Each row below holds a small network's activations on one input, seen along a few directions.
In each table, some parts of the input vary, and every possible input appears once, in random order.
A made-up example of a description, with smaller parts first: line(4) and (point or line(11) or (values(2) and ring(8))).
Shared parts are said once, and a part with two or three values counts as separate values.

Other details of the inputs shift rows strongly along two fixed directions, in all tables alike. That doesn't count.

Rows:
row 1: -12,-29,17,53,56,-29,-11,-4,3,-11,-33,37
row 2: -10,12,21,18,-58,51,6,-63,-21,-3,87,-12
row 3: -23,-4,-32,-19,-19,0,17,7,-19,-2,0,17
row 4: -10,-18,22,56,54,-45,3,-7,10,-6,-44,28
row 5: 14,-11,-12,-21,14,-4,7,9,6,-1,-16,10
row 6: 19,15,-26,-98,-4,-2,-8,78,23,11,-26,-56
row 7: 15,-1,9,-16,9,22,-4,5,7,-11,-1,-7
row 8: 30,28,-25,-94,-15,-10,-8,76,28,29,-23,-46
row 9: 12,-8,47,52,-2,44,-12,-72,1,-15,63,-4
row 10: -26,-1,25,53,-32,46,-2,-73,-23,-17,75,5
row 11: -34,4,-47,-28,-15,-23,0,48,-21,-4,-33,-14
row 12: 15,2,56,55,1,47,-11,-69,4,-18,52,-5
row 13: 14,7,-11,-32,16,-34,5,47,21,20,-43,-9
row 14: 17,-4,45,17,-3,30,8,-57,7,-7,54,-35
row 15: -9,-34,-13,64,68,-67,3,14,1,3,-81,98
row 16: -8,-18,14,51,49,-27,-19,-3,8,-2,-29,38
row 17: -8,-28,-13,63,65,-64,-11,20,2,3,-76,99
row 18: -22,17,-16,2,-38,-7,0,1,-20,5,10,-17
row 19: 25,4,48,16,-15,33,9,-58,9,4,64,-37
row 20: 5,1,67,65,7,26,-15,-66,11,-12,54,-29
row 21: 23,7,49,23,-13,30,-6,-52,9,4,62,-27
row 22: -9,27,-62,-89,-54,-12,15,66,-13,20,-19,-46
row 23: -58,-23,-33,71,40,-80,10,17,-29,-9,-83,64
row 24: 7,25,-15,-73,-83,60,22,-13,-12,11,78,-55
row 25: 22,9,1,-5,9,-2,-5,15,11,6,-21,21
row 26: -10,14,-58,-102,-50,29,5,56,-12,4,12,-30
row 27: 23,2,58,55,-5,36,12,-75,3,-10,49,-2
row 28: 25,4,-44,-106,-10,13,-6,70,13,7,-19,-29
row 29: 34,18,-37,-106,-11,11,9,63,18,9,-32,-28
row 30: -61,-16,-34,76,39,-72,-12,25,-26,-8,-79,69
Each input here is: ring(5) and (values(2) or line(4)).
Question: The inputs of row 1 and row 14 match in every part but the ring(5) part. If row 6 is changed in the same way as row 1 into row 14, which row does it become?
Answer: row 4
Question: Start at row 12 and move only the ring(5) part, one step at a time. The first step leads to row 7. Which rows follow, in order?
Answer: row 29, row 27, row 25
Question: List by row number the other rows that have the ring(5) part in common with row 24.
Answer: row 13, row 15, row 19, row 22, row 27
Question: Start at row 18 and move only the ring(5) part, one step at a time. The first step leads to row 30. Which rows follow, in order?
Answer: row 11, row 23, row 22

Rows:
row 31: -26,15,-31,-67,-21,3,-10,50,-7,-9,-3,-76
row 32: 8,12,-43,-82,-34,45,-26,48,1,-3,15,5
row 33: 31,-17,59,20,29,52,-13,-55,14,-24,55,-29
row 34: -9,-19,22,18,-10,65,-3,-60,-19,-37,66,7
row 35: 23,43,21,-34,-59,11,9,-6,9,30,48,-92
row 36: 29,-6,29,9,34,18,-37,5,24,-3,2,10
row 37: 15,-24,42,15,7,45,21,-71,9,-20,54,-19
row 38: -9,34,-54,-62,-65,11,-17,42,-16,22,10,-17
row 39: 50,21,-33,-85,-34,24,14,33,13,28,11,10
row 40: 31,36,-1,-62,-24,-6,-25,54,27,29,-4,-51
row 41: -41,-21,-14,36,66,-66,-18,50,-3,-12,-83,8
row 42: -53,-14,-55,38,20,-42,-32,46,-25,-10,-65,67
row 43: -6,-5,-44,-88,-31,26,27,34,-13,-5,2,-26
row 44: -28,2,-28,0,0,-63,30,29,-12,11,-48,-8
row 45: -15,19,-4,26,-26,-23,13,-10,-12,16,6,8
row 46: -41,-12,1,26,11,-33,17,-10,-19,-17,-19,-24
row 47: -9,0,-13,2,15,-63,25,31,2,17,-56,-20
row 48: -13,27,38,54,-45,-2,12,-58,-14,10,56,-40
row 49: -6,7,-7,17,-28,0,19,-10,-16,16,11,37
row 50: 12,-10,46,91,18,25,-18,-75,-2,-5,41,76
row 51: -5,13,-58,-73,-59,0,36,26,-22,12,1,-31
row 52: -1,32,-55,-63,-70,0,15,34,-18,26,7,-19
row 53: 30,-26,24,-7,41,6,13,-18,17,-11,-9,-5
row 54: 21,3,-8,-80,-3,-3,14,39,19,-1,-15,-76
row 55: -7,13,-9,-32,-46,61,-21,6,-9,-6,51,-20
row 56: 5,-7,61,35,12,30,-12,-48,8,-29,50,-61
row 57: -11,-23,-6,21,81,-41,-15,43,14,-18,-87,38
row 58: 15,-11,54,95,18,1,10,-82,9,7,33,51
row 59: 42,-13,24,1,26,-7,27,-21,19,9,-8,6
row 60: -58,-30,-56,27,34,-43,-11,37,-32,-23,-70,55
row 61: -1,28,-14,-55,-21,2,-36,61,13,12,-6,-74
row 62: -33,-3,26,36,-13,38,-5,-54,-20,-32,60,-41
row 63: 5,-19,70,103,27,-26,28,-77,3,-10,17,-2
row 64: 13,3,-5,31,47,-67,4,35,20,22,-86,58
row 65: 57,24,31,-39,-15,38,-25,-4,28,24,42,-28
row 66: -54,-3,-28,45,36,-65,-36,55,-9,-5,-72,32
row 67: 66,24,-7,-79,-14,7,6,38,31,37,-2,-23
row 68: 0,-26,-21,-24,49,-6,-12,36,15,-12,-38,26
row 69: -53,-34,-55,22,28,-55,17,25,-34,-17,-75,54
row 70: 35,28,61,-9,-33,82,-29,-46,22,-11,87,-79
row 71: 10,4,20,36,-33,29,17,-62,-15,3,55,41
row 72: 7,8,-43,-81,-47,13,41,32,-11,15,4,-16
row 73: -16,4,-8,-40,-35,25,23,-15,-14,-14,37,-63
row 74: -22,-42,32,77,19,22,23,-89,-26,-39,32,54
row 75: -28,17,-8,36,-11,-22,-19,2,-10,11,-3,22
row 76: 8,-15,-4,-20,46,-26,14,27,15,-8,-62,0
row 77: -33,-24,-13,16,13,15,-3,0,-21,-25,-4,27
row 78: 24,-17,-32,-28,22,-17,34,19,4,7,-36,57
row 79: -9,-29,31,82,4,9,36,-92,-23,-18,35,64
row 80: 2,-24,44,91,31,40,-28,-67,-2,-27,39,66
row 81: 2,-10,-18,23,49,-46,-26,39,20,22,-66,86
row 82: 15,-21,31,16,10,69,-4,-60,-4,-33,63,5
row 83: 27,24,63,-3,-38,64,-31,-39,19,-11,92,-95
row 84: 26,12,-23,-79,-8,36,-31,51,27,9,8,-19
row 85: 18,26,-40,-82,-48,31,-16,40,1,19,16,15
row 86: -50,-6,-38,39,35,-50,-32,51,-10,-6,-66,53
row 87: 9,42,-10,-54,-34,-13,-25,54,13,34,-5,-63
row 88: -33,-15,35,102,2,-18,35,-84,-26,-13,28,18
row 89: 17,-29,29,18,12,47,23,-68,-6,-27,44,16
row 90: -22,-14,-11,-4,30,-51,12,35,0,-3,-59,-29
row 91: -32,23,-23,11,-5,-52,-24,44,-5,21,-40,7
row 92: 3,26,-6,-31,-58,46,-10,-2,-10,17,53,-10
row 93: 40,4,-27,-89,-17,11,32,25,22,22,-1,-24
row 94: 8,-15,-8,22,58,-67,25,26,16,9,-91,46
row 95: 3,1,39,84,47,-33,-27,-18,15,8,-36,55
row 96: 18,10,28,35,10,-41,5,-1,15,19,-16,-1
Question: Describe the family of inputs behind these rows.
Answer: ring(6) and ring(11)
Question: The inputs of row 82 and row 89 match in every part but the ring(6) part. If row 34 is changed in the same way as row 82 into row 89, which row does it become?
Answer: row 74
Question: Start at row 32 and move only the ring(11) part, one step at a time. The first step leads to row 80. Which rows follow, in order?
Answer: row 84, row 36, row 70, row 83, row 61, row 66, row 86, row 42, row 55
Question: Change only the ring(11) part in row 94. List by row number the other rows that result.
Answer: row 44, row 47, row 51, row 59, row 63, row 72, row 78, row 79, row 88, row 93

Rows:
row 97: -6,-12,7,47,3,-4,5,-30,-17,-12,2,36
row 98: 27,4,-45,-81,11,-15,-2,69,18,22,-41,1
row 99: 15,-9,-28,-35,44,-53,-8,64,25,15,-77,31
row 100: 43,26,-1,-99,-50,88,-11,3,13,0,69,-66
row 101: -5,3,31,30,10,6,-17,-15,4,-12,9,-29
row 102: 14,1,68,85,2,15,5,-79,4,-4,48,-5
row 103: 23,-5,68,68,16,22,-2,-80,13,-16,45,-4
row 104: 1,-9,40,36,-19,64,-10,-74,-11,-20,84,0
row 105: 5,28,-13,-83,-77,68,-8,3,-3,1,77,-93
row 106: 6,-8,-9,0,27,-36,-4,27,13,8,-38,10
row 107: 32,14,-38,-74,2,-13,4,67,21,29,-45,7
row 108: -8,16,-56,-70,-16,-34,3,69,-6,19,-38,-22
row 109: 6,11,-30,-42,13,-56,1,73,17,30,-66,-2
row 110: -27,-41,15,96,81,-64,-2,-4,2,-13,-67,69
row 111: 5,-12,-44,-55,29,-13,-19,69,12,7,-55,39
row 112: -9,-4,-32,-38,-7,4,-13,39,-8,-2,-10,9
row 113: -26,-4,9,22,-6,-3,7,-25,-17,-9,18,-20
row 114: 0,-7,6,18,-14,10,5,-28,-14,-5,29,11
row 115: 35,10,74,46,-10,38,5,-79,19,-3,66,-23
row 116: -6,-10,29,54,31,-2,-18,-19,5,-16,-4,7
row 117: -14,14,-44,-70,-4,-28,-17,85,4,11,-43,-37
row 118: 33,37,20,-55,-51,30,8,0,16,18,43,-85
row 119: 29,8,-44,-86,-3,-11,3,65,18,31,-39,21
row 120: 11,-4,-15,-34,19,8,-17,35,14,4,-13,3
row 121: -17,-5,39,84,-18,21,6,-87,-20,-15,51,-2
row 122: -8,-32,29,110,84,-78,-4,-11,15,2,-74,102
row 123: -3,-22,43,81,5,24,3,-89,-15,-15,52,42
row 124: 26,3,21,10,-4,21,7,-29,8,7,18,23
row 125: -52,-32,11,119,76,-82,1,-6,-16,-19,-83,70
row 126: 2,15,-12,-40,-51,27,7,-9,-7,8,43,-49
row 127: -30,-10,-5,72,18,-46,7,-10,-15,6,-44,60
row 128: 1,-3,64,48,-7,31,4,-73,1,-14,68,-57
row 129: 16,-6,-13,-3,32,-19,-1,24,10,5,-41,32
row 130: -7,-9,-56,-48,11,-25,7,68,-7,-1,-62,30
row 131: -9,10,-17,-47,-47,39,15,-6,-13,-6,50,-37
row 132: -19,1,-15,22,23,-56,-1,29,-5,2,-58,12
row 133: -21,6,14,58,-2,-26,9,-27,-15,5,-5,16
row 134: -19,5,50,83,-19,5,11,-82,-19,0,59,-8
row 135: 1,-13,8,41,12,7,4,-37,-10,-10,4,50
row 136: -18,12,-69,-75,-20,-3,-8,79,-8,2,-36,3
row 137: 46,19,2,-72,-39,61,4,-10,11,5,51,-42
row 138: 8,-4,-40,-45,36,-18,-19,74,14,5,-64,26
row 139: 5,-25,55,80,25,35,5,-86,-6,-25,40,33
row 140: -14,-23,42,69,-6,30,10,-79,-20,-23,59,11
row 141: -19,16,-54,-65,-10,-19,-13,77,-6,6,-46,-22
row 142: 34,18,20,-67,-20,51,-16,5,25,0,50,-67
row 143: 22,2,-38,-51,20,-35,2,68,20,29,-58,31
row 144: -21,-4,7,57,-6,-19,9,-30,-11,8,4,26
row 145: 6,-1,-26,-13,5,-15,8,24,0,13,-36,56
row 146: -15,6,-1,21,-29,4,14,-27,-14,6,31,16
row 147: -14,1,56,52,-19,27,7,-76,-11,-17,72,-58
row 148: 1,-26,17,35,34,6,3,-29,1,-11,-1,44
row 149: -21,12,-54,-69,-10,-22,-14,77,-5,10,-37,-24
row 150: 17,-8,-47,-59,24,-25,-3,61,12,17,-58,41
row 151: -9,15,8,7,-29,9,5,-29,-14,-2,29,-35
row 152: 4,-1,6,-7,-15,48,-10,-21,-5,-14,36,5
row 153: -6,-30,23,58,70,-41,-4,-7,13,-12,-48,52
row 154: -18,-4,3,6,-26,22,9,-29,-12,-8,35,-27
row 155: -11,-25,8,35,20,7,7,-32,-12,-14,6,49
row 156: 10,34,-6,-89,-74,59,13,0,-6,0,66,-108
row 157: -15,14,-17,-28,-4,-13,-15,44,-1,-1,-25,-35
row 158: 9,-14,-39,-49,37,-26,0,66,13,9,-60,25
row 159: 9,1,-52,-55,4,-28,6,63,4,25,-52,53
row 160: -8,-1,28,27,11,2,-17,-12,6,-7,14,-30
row 161: 14,-8,-43,-56,34,-22,1,71,14,7,-67,21
row 162: 8,2,46,45,-41,41,13,-80,-14,-2,84,-8
row 163: 28,51,9,-82,-80,43,12,3,7,20,64,-111
row 164: 6,-10,67,98,13,0,4,-79,4,0,43,8
row 165: -19,3,-3,3,-28,29,15,-29,-17,-17,35,-9
row 166: 35,34,12,-83,-58,44,3,1,16,14,66,-113
row 167: -8,15,-39,-40,3,-61,4,73,4,28,-63,-3
row 168: -39,-12,-3,50,4,1,-8,-23,-20,-18,13,34
row 169: -4,-19,22,59,66,-29,-22,1,13,-16,-49,51
row 170: -4,-8,47,91,-11,15,11,-83,-19,-10,46,33
row 171: 0,-10,-55,-56,18,-15,6,62,0,1,-61,44
row 172: -34,-9,4,54,4,1,-12,-23,-15,-16,0,16
row 173: -22,1,-1,54,-9,-11,14,-28,-17,0,4,43
row 174: -19,-3,29,74,-22,26,11,-82,-23,-19,58,12
row 175: 15,16,-34,-67,1,-33,-2,72,15,16,-54,-32
row 176: -22,-4,-16,19,25,-59,-1,29,-4,7,-52,12
row 177: 23,27,-11,-94,-74,80,-6,8,-3,-4,73,-77
row 178: 45,32,11,-81,-56,57,3,-4,18,9,63,-98
row 179: -13,-25,15,64,57,-39,0,-3,4,-14,-51,39
row 180: 14,32,-22,-91,-85,61,14,-4,-7,7,82,-75
row 181: -9,-6,-31,-26,39,-55,-1,72,10,5,-87,5
row 182: -19,-26,16,71,58,-37,-21,1,5,-13,-38,42
row 183: 12,27,-11,-83,-77,66,13,-4,-4,-2,66,-93
row 184: -17,-41,26,106,98,-64,-5,-11,9,-21,-83,92
Question: The inputs of row 139 and row 161 match in every part but one. If row 148 is changed in the same way as row 139 into row 161, which row does it become?
Answer: row 158
Question: The inputs of row 105 and row 168 match in every part but one. If row 127 is changed in the same way as row 105 into row 168, which row does it become?
Answer: row 173
Question: Describe the family of inputs behind these rows.
Answer: values(2) and line(4) and ring(11)
Question: Start at row 145 and move only the line(4) part, one step at a time. The first step leads to row 135. Which rows follow, in order?
Answer: row 171, row 152
Question: Change only the ring(11) part in row 119. List by row number the other rows that result.
Answer: row 109, row 122, row 134, row 143, row 144, row 146, row 159, row 162, row 164, row 167
Question: Start at row 99 and move only the ring(11) part, one step at a time. The first step leads to row 98. Which rows follow, in order?
Answer: row 150, row 123, row 114, row 180, row 126, row 108, row 176, row 166, row 106
